A small network was shown many inputs. Here are its activations along a few directions, one row for each input.
In each table, some parts of the input vary, and every possible input appears once, in random order.
A made-up example of a description, with smaller parts first: line(6) and (point or ring(11) or (values(3) and ring(8))).
Shared parts are said once, and a part with two or three values counts as separate values.

Other details of the inputs shift rows strongly along two fixed directions, in all tables alike. That doesn't count.

Rows:
R1: [-18 -30   6 -25 -10 -14  16  11  33  22  10 -34  -8 -28]
R2: [ -7 -17  -5 -12  -6  -9  25   4   9  10   6 -17   0 -18]
R3: [  3  -1 -15  -4  -4  21  19  -6 -10  10  -1  -8   5 -12]
R4: [ -6 -29   1 -16 -14   4  28   0  15  46  11 -40 -12 -15]
R5: [ -2  -5 -12  -5  -1   4  23   0  -7   0   0  -2   7 -15]
R6: [ -8  -9 -13  -2  -1   7  20   2  -5   0   0   0   9 -17]
R7: [ -3  21 -18   5  11  19  14  -4 -24 -31  -5  27  18 -10]
R8: [-11 -29   1 -17 -14  -6  28   2  17  41  11 -37  -9 -17]
R9: [ 16  -5  45  11   0 -42 -65  -6  29  20   3   1 -33  55]
R10: [ -9  43 -69  -5  29  69  35 -16 -53 -97 -26  71  69 -67]
R11: [ -1 -19   0 -34   3  -9   6 -21  25  11   0  -5  -4 -24]
R12: [  0  13 -25   8   7  20  12  -2 -25 -29  -9  26  22 -14]
R13: [-12 -32   1 -18 -13 -18  29   7  23  28  11 -33  -7 -20]
R14: [ 19  11  32  28   7 -27 -80  -7  11 -14  -9  30 -18  58]
R15: [ 16   9  42  17   6 -32 -70  -8  17   6   0  16 -27  60]
R16: [  3  34 -31  13  18  30   9  -6 -38 -56 -14  46  32 -14]
R17: [  4  19 -26   8   6  26  10  -7 -28 -25 -10  23  21 -12]
R18: [ -1  22 -20   6  11  24  17  -6 -30 -26  -7  28  18  -9]
R19: [ 11  10  41  34  -5 -33 -68  22  12  -4   0   0 -24  59]
R20: [-11 -25   7 -24  -9 -16  29   7  25  27  11 -35  -7 -22]
R21: [ 12   6  39  38  -6 -35 -61  22   8  -2   1   1 -21  62]
R22: [ -7 -23  -1 -31   3  -6   3 -20  29  11   0  -3  -3 -26]
R23: [  1   1 -13  -6  -2  11  21  -5 -10   6  -1  -6   6 -13]
R24: [ -8   2  -4 -11   2   4  20   1   1  -5   2  -2   6 -17]
R25: [  0 -24   1 -19 -14   2  31  -2  12  46  10 -42 -14 -12]
R26: [  1   4 -12  -7   0  12  24  -6 -11   8   1  -6   5 -11]
R27: [  1  39 -27   4  18  34  -1  -4 -29 -61 -16  43  30 -23]
R28: [ -3  13 -20   3   7  15   5   2 -14 -38  -9  23  24 -19]
R29: [ 20   1  43  35 -12 -24 -48  12   5  41   8 -22 -38  73]
R30: [ -5 -13  -4 -12  -4  -4  30   1   3  19   6 -17  -2 -14]
R31: [-16 -35   2 -17 -11 -16  28   8  24  29  12 -33  -7 -21]
R32: [ -3 -18   4 -22 -11   7  36  -5   9  51  13 -41 -17  -9]
R33: [-14 -27   5 -26 -11 -15  17  10  32  22   9 -35  -8 -27]
R34: [ 19  65  17  60  19   9 -85  10 -37 -69 -18  66   5  66]
R35: [ 18  28  30  46   0 -12 -55   8 -18   2  -1  15 -20  74]
Each input here is: line(5) and (point or line(6)).
The inputs of R14 and R11 match in every part but the line(5) part. If R17 is changed in the same way as R14 into R11, which row does it become?
Answer: R23
Change only the line(6) part in R18. List by row number the other rows that result.
Answer: R7, R24, R32, R34, R35
Start at R34 and move only the line(5) part, one step at a time. The first step leads to R27. Which rows follow, in order?
Answer: R19, R33, R1
Change only the line(6) part in R8. List by row number the other rows that result.
Answer: R1, R4, R6, R10, R31

Rows:
R36: [ -5   7  -1  -4  -4   0  12   6  -1   1   3 -10   4  -6]
R37: [-10   2   5  -5   4   6  11   1   2   4   5  -2  -2  -4]
R38: [ 1 -8 -5  5  0  1 17  6 -5  0  2 -2  7 -2]
R39: [ 24  54 -12  36  17  22 -50 -16 -42 -54 -22  60  20  34]
R40: [-11  -9  -9   2   0   6  13  -6  -6  11   2   4   2  -4]
R41: [ -3  -1   4 -12   5   5   4 -10   4   8   2   3  -3  -2]
R42: [ 8 -7  1 -5  3  1 10 -4  2  1  0 -2  3  0]
R43: [  8  -6  24   9  -7 -11 -34   8  15  14   1 -14 -17  27]
R44: [ 24   3  44  31  -9 -39 -67   7  11  30   3  -8 -42  72]
R45: [  5   3  -1 -10  -1  -1   5  -3  -2   4  -2  -3  -6  -5]
R46: [ 7 -7 -4 -6 -2 11 -9 -9  7  8 -4 -6 -2 -6]
R47: [-2  7  0 -4 -2  0 12  8 -4  0  2 -7 -5 -7]
R48: [ -2   8   1  -7  -2   0   9   2   1   1   4 -11   2  -4]
R49: [-10  -1  -2  -1   3   6  11  -1  -4   7   4   2   1  -5]
R50: [ -3  -4 -13   3  -6   1  15   1 -12   7  -1  -1   0  -8]
R51: [  7  20 -18  14  20  10 -15  -8 -19 -62 -15  53  29  -4]
R52: [  0 -15 -12   8  -3   1  19   0  -8   4   0   0   8  -2]
R53: [ -2   0   2  -5  -2  10  -1   8   7  -2   3 -12  -1  -6]
R54: [  7  -4  23   6   0 -13 -30 -10  12  26   4  -1 -22  34]
R55: [-5  3 -7  0 -4  0 13  4 -6  4  2 -7  7 -8]
R56: [-2  3 -7  0 -2  0 12  7 -9  3  1 -4 -2 -8]
R57: [ 13  -9  -3  -4   2   2   6 -13   2   7  -1   0   0   2]
R58: [ -5  -1   1  -2  -4  10   2  11   5  -1   2 -11   0  -9]
R59: [-7  3  6 -8  5  6  8 -3  4  4  6 -3 -4 -2]
R60: [ -4  -4   1  -9   1 -18  -8   0  11 -10  -2   6  -3 -10]
R61: [ 1  8  1 -7  0  0  8  5 -2  0  3 -8 -7 -4]
R62: [ 4 -3  3 -2  2  1 13  4  1 -3  4 -7  2  1]
R63: [  2   4  -1 -10  -2  -1   5  -6   1   5  -1  -6   3  -5]
R64: [ -6  -4 -14   3  -8   1  16  -2  -9   7   0  -4   9  -8]
R65: [-11  -8   5 -11   6 -12  -8  -7  16  -6   1  12  -1  -8]
R66: [ -6 -11   2  -7   0  -8 -16   3  19 -11  -4   2   2 -12]
R67: [ -5  -4  -5   3  -4  10   3   9  -1   1   1  -8   4 -10]
R68: [ -6  -4   0  -9   0 -18  -7  -2  14  -9  -1   4   5 -10]
R69: [ 1 -4  1  1  1  2 16  7  0 -3  3 -5  4 -1]
R70: [ -6 -12 -12   6  -7  11   6   3  -4   4  -1  -6   6 -10]
The inputs of R47 and R36 match in every part but one. If R60 is changed in the same way as R47 into R36, which row does it become?
Answer: R68
What do these inputs look like to the network?
Answer: values(5) and (point or line(6))
Change only the values(5) part in R46. List by row number the other rows that result.
Answer: R39, R44, R54, R57
List by row number the other rows that have the values(5) part in common with R65.
Answer: R37, R40, R41, R49, R54, R59
Change only the line(6) part in R52. List by row number the other rows that result.
Answer: R38, R42, R57, R62, R69
